A small network was trained on made-up records. Each row is its average activation on records with the value named, seen along a few directions.
Values that are neighbours, or in one group, have similar rows; names and order tell nothing.
(in the rows, 500 means zero)
Random noise pushes rows far along 21 fixed directions. That doesn't count. These rows show it; they differ only by the noise:
[478 694 494 336 490 552 564 561 431 483 398 525 546 418 568 484 492 468
 555 440 499 631 550 679 762 445 637 419 659 534 725 428 685]
[443 666 649 516 411 542 516 555 584 447 467 390 507 407 385 367 539 404
 383 490 553 503 514 354 480 557 490 387 612 509 552 387 739]
[603 574 589 660 294 640 581 375 641 559 468 631 584 475 477 483 274 441
 421 428 514 619 454 626 297 498 458 322 327 605 617 624 434]
[560 331 516 433 500 322 525 545 412 417 535 596 567 623 434 595 483 495
 606 577 551 544 401 525 459 341 442 484 472 707 353 579 369]
[551 539 504 467 411 483 461 600 440 442 524 513 463 519 257 406 630 668
 629 546 575 654 617 344 597 508 434 620 507 431 487 510 686]
[598 523 311 451 583 443 540 420 591 590 648 496 393 666 274 557 522 491
 546 522 361 429 549 729 496 367 522 574 350 533 305 555 498]
[546 504 431 536 546 443 635 614 739 536 837 410 529 531 431 673 469 610
 629 470 462 436 561 592 406 694 361 538 278 395 317 453 470]
[639 637 657 678 551 520 423 423 669 358 460 635 514 357 497 422 570 346
 529 466 571 224 384 425 312 529 492 455 467 413 387 389 507]
[350 479 661 627 636 552 555 392 551 532 517 584 358 628 515 640 350 468
 634 346 423 434 410 676 499 699 593 424 597 510 547 480 675]
[464 514 505 432 482 417 508 706 587 520 462 466 455 487 546 535 568 662
 552 638 615 112 554 448 342 466 466 563 496 416 447 473 390]
[579 651 635 552 703 599 539 645 443 562 358 600 384 522 578 481 616 499
 646 695 565 335 624 576 348 492 605 323 339 416 401 220 416]
[469 531 543 594 694 531 600 534 267 633 435 616 530 378 619 645 697 596
 522 569 620 388 606 464 406 411 433 490 459 311 482 228 342]
[567 578 331 563 443 424 356 634 497 509 525 455 519 472 365 448 532 545
 639 415 598 343 570 441 473 501 467 691 428 263 317 369 553]
[505 410 520 560 594 643 573 386 543 642 681 490 251 773 293 642 327 505
 396 454 615 512 781 715 502 643 522 353 463 735 506 838 575]
[538 492 699 409 616 490 707 347 379 485 568 577 462 546 641 666 558 370
 470 632 390 491 478 587 555 636 563 361 553 769 617 574 482]
[437 328 653 427 728 497 395 544 640 344 531 488 512 615 545 508 511 633
 653 490 457 559 481 377 491 628 414 468 499 513 406 506 386]
[620 325 544 822 384 606 409 217 606 459 350 587 512 570 699 482 251 532
 600 298 630 542 252 553 346 548 456 588 527 614 534 558 435]
[396 634 474 698 366 532 476 660 584 137 384 566 341 392 497 174 550 571
 628 762 485 541 376 390 697 299 577 585 719 611 669 566 799]
[522 433 534 539 410 355 484 618 477 417 505 589 529 314 503 458 575 485
 371 619 645 527 387 363 557 594 486 483 494 259 544 472 424]
[458 566 486 454 487 646 472 535 612 608 458 535 468 357 643 382 409 546
 463 447 435 405 569 569 557 369 536 553 380 480 581 657 412]
[579 743 504 391 384 542 569 547 587 604 411 436 588 379 595 491 447 456
 506 388 531 324 535 643 480 366 537 469 497 550 556 402 560]
[613 364 402 638 577 513 383 556 442 490 441 553 569 473 554 760 371 567
 655 240 514 639 416 606 417 199 354 500 409 600 396 579 459]
[445 418 354 607 531 508 510 365 509 470 639 371 545 595 442 497 531 460
 430 514 530 541 515 438 444 675 435 594 575 495 447 417 501]


Values of PELI:
belip: [412 410 510 337 662 465 452 808 494 573 417 372 363 476 630 608 587 550
 476 584 646 222 534 504 412 343 542 416 523 456 355 426 423]
noku: [572 527 406 790 508 459 406 447 417 291 449 607 485 534 604 408 372 449
 600 506 568 545 425 550 677 490 582 496 582 472 487 432 468]
virel: [448 580 537 487 510 471 474 639 749 444 470 319 544 619 476 345 273 497
 323 550 529 559 653 546 515 375 432 179 373 575 421 464 256]
dig: [424 545 502 471 623 418 618 624 503 510 717 636 451 495 336 743 662 510
 716 569 281 314 441 590 343 508 522 558 448 462 386 522 654]
fedit: [531 546 410 502 413 455 417 333 401 565 479 532 571 539 592 473 347 448
 479 435 369 299 544 517 535 514 513 610 406 484 500 613 274]
nute: [419 556 281 736 476 606 485 676 563 242 587 430 482 563 758 515 217 188
 615 623 345 456 436 702 402 624 694 343 526 844 582 690 577]
kuvip: [362 507 304 413 431 502 363 598 519 558 436 548 661 531 442 348 404 503
 576 470 451 469 508 539 411 465 554 600 403 306 451 439 332]
gazo: [564 631 485 361 552 401 409 478 385 342 413 528 559 614 457 504 565 357
 479 606 505 373 628 482 524 690 608 327 600 424 554 417 408]
mimeb: [509 267 423 468 540 550 569 656 266 589 566 380 501 288 817 527 693 357
 338 715 553 658 391 322 465 478 545 560 437 563 424 442 406]
fidub: [572 699 198 595 432 589 419 607 427 217 379 525 584 447 692 490 491 544
 704 568 527 440 636 579 578 427 547 567 663 583 735 562 548]
vol: [616 489 422 317 416 588 501 597 667 595 455 669 419 519 424 382 476 592
 590 456 815 547 548 774 576 486 714 500 511 372 524 588 572]
reris: [557 590 596 377 629 475 635 540 436 547 645 468 631 299 696 841 600 394
 541 307 348 603 444 611 589 662 513 411 505 451 588 388 628]
PELI is arranged as a network in which each value has 3 neighbours.
Which values are neighbours of gazo? Give them in the order they are listed. -> belip, fidub, vol
Which values are neighbours of dig? Give them in the order they are listed. -> noku, kuvip, reris
Each value of PELI is a pair of two hidden parts, and every pair occurs once (6 first parts, 2 second parts).
Changing only the second part turns belip into mimeb. virel has the same second part as belip; what does that change turn virel into? -> reris
Changing only the second part turns noku into fedit. dig has the same second part as noku; what does that change turn dig into? -> kuvip

Values of NIVE:
telel: [677 658 675 206 412 288 373 494 728 395 673 621 601 439 194 329 449 417
 532 221 637 402 600 470 816 642 511 501 448 298 349 637 550]
pase: [441 416 309 449 698 353 450 321 225 721 412 368 581 476 817 616 477 506
 362 361 410 422 516 577 805 497 513 670 543 261 517 258 179]
numar: [550 646 588 217 367 265 723 456 699 485 477 213 785 484 561 504 514 548
 229 628 354 509 408 462 492 345 282 295 474 615 539 259 225]
bezu: [524 321 394 525 635 754 202 117 481 386 363 704 386 581 312 403 687 314
 390 503 374 600 373 436 312 720 675 628 683 481 674 774 627]
tok: [525 511 155 819 313 617 443 392 719 545 644 169 479 885 246 503 309 646
 475 406 724 525 709 554 220 911 430 551 549 377 436 357 621]
pep: [610 540 212 793 367 520 252 816 885 209 367 343 512 483 748 258 163 618
 669 555 468 414 394 555 411  84 444 514 314 646 358 604 286]
gen: [408 537 509 455 551 337 462 676 568 474 620 271 413 715 284 740 351 385
 634 394 197 361 464 569 385 487 455 384 441 691 274 547 731]
sovom: [447 449 693 209 435 535 463 627 555 832 527 492 288 375 441 410 476 161
 363 432 335 431 321 578 457 682 832 475 326 426 397 638 745]
teke: [297 589 543 389 305 338 406 503 632 347 607 549 904 423 371 277 325 412
 541 227 523 525 429 308 578 633 418 534 579 268 443 394 424]
lusim: [372 336 543 659 819 569 326 351 558 363 489 685 529 586 407 315 468 503
 405 476 491 712 549 401 545 383 413 352 404 341 355 481 154]
rureg: [434 373 300 382 602 707 479 345 406 535 330 538 592 774 433 221 592 484
 357 828 616 765 663 576 358 381 606 412 547 679 558 427 188]
lofal: [650 662 586 728 405 349 652 345 378 532 508 706 384 698 484 811 298 679
 593 520 545 191 708 710 521 706 450 384 422 429 666 616 338]
Each value of NIVE is a pair of two hidden parts, and every pair occurs once (6 first parts, 2 second parts).
Changing only the second part turns lusim into sovom. lofal has the same second part as lusim; what does that change turn lofal into? -> rureg
Changing only the second part turns bezu into gen. tok has the same second part as bezu; what does that change turn tok into? -> teke
